Each row below is a small network's average activation on inputs in which a field has the value named, seen along a few directions.
Related values have similar rows: they may be neighbours, one step apart, or belong to one group.
In the rows, zero is written as 500.
Random noise pushes rows far along 5 fixed directions. That doesn't count. These rows show it; they differ only by the noise:
[410 430 624 598 377 500 617 664 482 556 427 632 573 410 576]
[436 485 631 317 555 538 547 629 406 591 472 514 626 308 354]
[557 524 496 359 502 521 360 492 472 501 546 494 487 633 649]
[507 480 504 345 649 594 509 539 373 460 482 415 591 408 373]
[588 406 374 413 607 583 431 575 507 474 503 458 489 413 463]
[695 454 340 275 629 555 285 566 545 542 631 417 389 461 383]
[435 458 542 384 539 561 507 546 440 495 404 531 630 434 612]


Field VAGEB:
pel: [394 592 645 414 494 568 574 596 561 594 380 532 607 233 465]
zezim: [362 451 531 551 419 420 562 499 550 591 509 547 455 388 388]
gumu: [367 536 584 287 649 528 506 339 492 432 208 459 675 319 627]
soge: [257 560 779 483 359 434 571 406 428 536 384 619 501 604 637]
lud: [628 723 470 566 483 413 408 341 395 418 703 371 487 856 569]
mado: [511 697 577 514 587 403 527 319 357 432 574 429 564 734 375]
topet: [575 472 542 614 452 414 597 511 558 524 424 588 461 439 446]
toneb: [461 478 510 371 485 450 436 545 536 657 577 533 565 528 517]
divaf: [597 566 518 522 439 478 456 632 582 627 497 578 486 451 561]
vedu: [675 582 584 410 511 411 426 515 441 609 702 532 295 621 192]
puzi: [528 422 466 247 571 514 416 583 498 604 463 492 551 318 529]
sakup: [603 576 316 387 597 466 285 225 629 435 549 402 402 639 592]
gako: [579 582 521 718 374 528 551 451 419 358 673 373 252 810 481]
pev: [381 487 421 351 464 543 365 474 624 543 565 468 510 533 607]
lonek: [313 526 699 557 393 401 612 383 360 548 500 644 648 645 553]
bep: [551 627 503 502 426 458 435 471 596 538 686 399 441 497 350]
VAGEB is arranged as a network in which each value has 4 neighbours.
Q: Which values are neighbours of vedu? Give them in the order they are listed.
A: soge, topet, puzi, lonek
Q: Which values are neighbours of bep? Give them in the order they are listed.
A: pel, lud, sakup, pev
Q: How many steps from neighbour to neighbour lead from toneb to gumu, at the fewest?
A: 4

Field MOSA:
faru: [535 458 420 580 485 475 552 521 565 480 604 395 326 389 221]
sot: [661 706 620 481 336 327 432 522 570 701 666 632 412 542 468]
gamoz: [505 410 338 682 588 494 538 455 567 346 445 430 528 545 469]
dig: [584 518 366 256 742 671 418 484 329 385 594 345 428 627 493]
kemi: [414 484 493 444 622 558 515 449 380 483 599 378 599 476 301]
niz: [448 348 237 292 562 560 256 539 739 561 517 492 437 332 601]
kevuf: [530 459 419 653 517 528 551 478 363 341 554 428 566 733 629]
gezu: [738 501 423 577 645 598 513 611 499 430 463 356 415 413 358]
pegup: [447 537 543 368 509 444 511 509 452 565 426 613 635 547 608]
misev: [521 548 479 535 501 522 477 269 544 341 444 413 468 603 616]
vil: [325 585 861 318 509 597 671 476 151 459 334 469 668 526 426]
puz: [349 605 704 688 367 407 584 350 460 524 375 648 617 538 619]
MOSA is arranged as a 3 by 4 grid.
Q: Which values are neighbours of gezu? Give them in the order they are listed.
A: sot, vil
Q: Which values are neighbours of kevuf? Give them in the order they are listed.
A: dig, kemi, pegup
Q: Which values are neighbours of misev? Give them in the order they are listed.
A: faru, puz
Each value of MOSA is a pair of two hidden parts, and every pair occurs once (3 first parts, 4 second parts).
Q: pegup and faru share the first part; pegup and sot share the second. Which value has the first part of sot and the second part of faru?
A: misev
Q: dig and kemi share the first part; dig and gezu share the second. Which value has the first part of gezu and the second part of kemi?
A: puz
